W =
[[497, 628, 377, 515, 411, 695, 70, 553, 395, 536, 583, 651, 592],
 [92, 558, 501, 650, 684, 429, 632, 589, 516, 452, 444, 666, 366],
 [298, 500, 470, 548, 540, 718, 169, 392, 434, 393, 801, 529, 517],
 [255, 652, 425, 676, 624, 745, 692, 586, 475, 578, 380, 624, 407],
 [595, 495, 329, 379, 82, 665, 542, 403, 647, 592, 403, 631, 539],
 [321, 684, 417, 550, 478, 517, 361, 280, 192, 390, 292, 728, 543],
 [563, 572, 205, 382, 306, 586, 327, 202, 362, 275, 480, 609, 582],
 [587, 425, 353, 620, 314, 627, 793, 537, 417, 325, 209, 361, 378],
 [497, 364, 529, 590, 512, 713, 168, 607, 286, 407, 748, 378, 443]]
Rows and columns are counted from 1.
(1, 1): 497
(7, 8): 202
(5, 13): 539
(9, 9): 286
(3, 4): 548
(8, 5): 314
(3, 13): 517
(7, 1): 563
(9, 3): 529
(9, 7): 168
(2, 4): 650
(2, 10): 452
(4, 3): 425
(5, 5): 82
(9, 6): 713
(3, 11): 801
(5, 9): 647
(3, 9): 434
(4, 12): 624
(2, 2): 558
(2, 9): 516
(3, 5): 540
(1, 13): 592
(3, 8): 392
(2, 11): 444
(7, 5): 306
(5, 7): 542
(6, 5): 478
(6, 12): 728
(2, 3): 501
(2, 5): 684
(5, 10): 592
(8, 10): 325
(4, 5): 624
(4, 1): 255

A =
[[ 21  24  -9 -12]
 [-15   5  -1  13]
 [ -8  12  14  29]
 [-33 -35  20  27]
 [-46 -22  36  62]
 [ 17 -11  -5 -24]
 [-38 -22   8  24]]
Rows and columns are counted from 1.
(1, 1) => 21
(6, 1) => 17
(2, 2) => 5
(7, 1) => -38
(5, 1) => -46
(6, 2) => -11
(7, 4) => 24
(2, 1) => -15
(3, 1) => -8

M =
[[710 409 620 711 454 237 640 392 386]
 [364 661 615 657 514 286 305 538 510]
 [578 559 537 716 470 414 585 345 356]
 [272 461 571 555 429 465 324 443 778]
 [269 484 504 485 305 473 391 521 775]
 [457 566 851 585 441 416 390 568 490]
 [256 532 485 408 318 387 436 635 702]]
Indices start at 1.
row 1 col 1: 710
row 3 col 4: 716
row 2 col 3: 615
row 6 col 6: 416
row 7 col 7: 436
row 3 col 2: 559
row 2 col 7: 305
row 6 col 5: 441
row 6 col 4: 585
row 5 col 1: 269
row 1 col 4: 711
row 5 col 3: 504
row 1 col 3: 620
row 7 col 2: 532
row 4 col 1: 272
row 7 col 4: 408
row 6 col 7: 390
row 7 col 3: 485
row 2 col 8: 538
row 3 col 3: 537
row 3 col 5: 470
row 1 col 7: 640

arr =
[[ 15  -8 -31 -32  16  34]
 [ 13  -6 -20 -33  20  40]
 [ 13 -24 -41 -54   2  19]
 [  6 -12   0 -52  20  42]
 [ -1  11  15  13  11  12]
 [-10  -1  25   0  -5 -10]
 [  8   0  -8 -19  18  33]
 [  9   4 -21   3   8  13]
 [  8   3  -9  -9  16  27]
 [ 16 -11 -30 -46  21  46]
 [ 10 -19  -9 -70  25  54]
 [  7   5 -21  14   1   0]]
Indices start at 1.
(1, 1) = 15
(9, 5) = 16
(2, 3) = -20
(1, 3) = -31
(1, 6) = 34
(2, 5) = 20
(3, 4) = -54
(4, 2) = -12
(2, 2) = -6
(9, 4) = -9
(6, 1) = -10
(7, 3) = -8
(10, 3) = -30
(6, 4) = 0
(11, 4) = -70
(4, 6) = 42
(4, 3) = 0
(7, 4) = -19
(5, 3) = 15
(8, 6) = 13
(12, 1) = 7
(6, 5) = -5
(2, 4) = -33
(7, 5) = 18
(9, 2) = 3
(4, 4) = -52
(6, 6) = -10
(12, 4) = 14
(11, 6) = 54
(4, 1) = 6
(1, 5) = 16
(10, 4) = -46

grid =
[[4154 6550 4603 8083 4772 6278 5784 6525 7191]
 [5268 4569 4858 7332 6184 5847 5093 4668 6265]
 [6269 4429 5949 8161 5328 6662 5135 6426 6351]
 [6400 7454 6519 3890 5336 5441 5497 7534 6728]
 [3602 8010 6923 4475 4777 2621 7328 3683 6298]
 [7748 7653 5788 5977 6057 4799 8957 5929 5677]]
Indices start at 1.
row 1 col 1: 4154
row 2 col 7: 5093
row 5 col 5: 4777
row 5 col 2: 8010
row 2 col 5: 6184
row 1 col 9: 7191
row 3 col 2: 4429
row 4 col 1: 6400
row 2 col 3: 4858
row 5 col 4: 4475
row 4 col 4: 3890
row 3 col 4: 8161
row 4 col 5: 5336
row 1 col 6: 6278
row 2 col 9: 6265
row 3 col 6: 6662
row 3 col 9: 6351
row 6 col 9: 5677
row 4 col 3: 6519
row 4 col 6: 5441
row 4 col 9: 6728
row 1 col 8: 6525
row 6 col 2: 7653
row 1 col 5: 4772
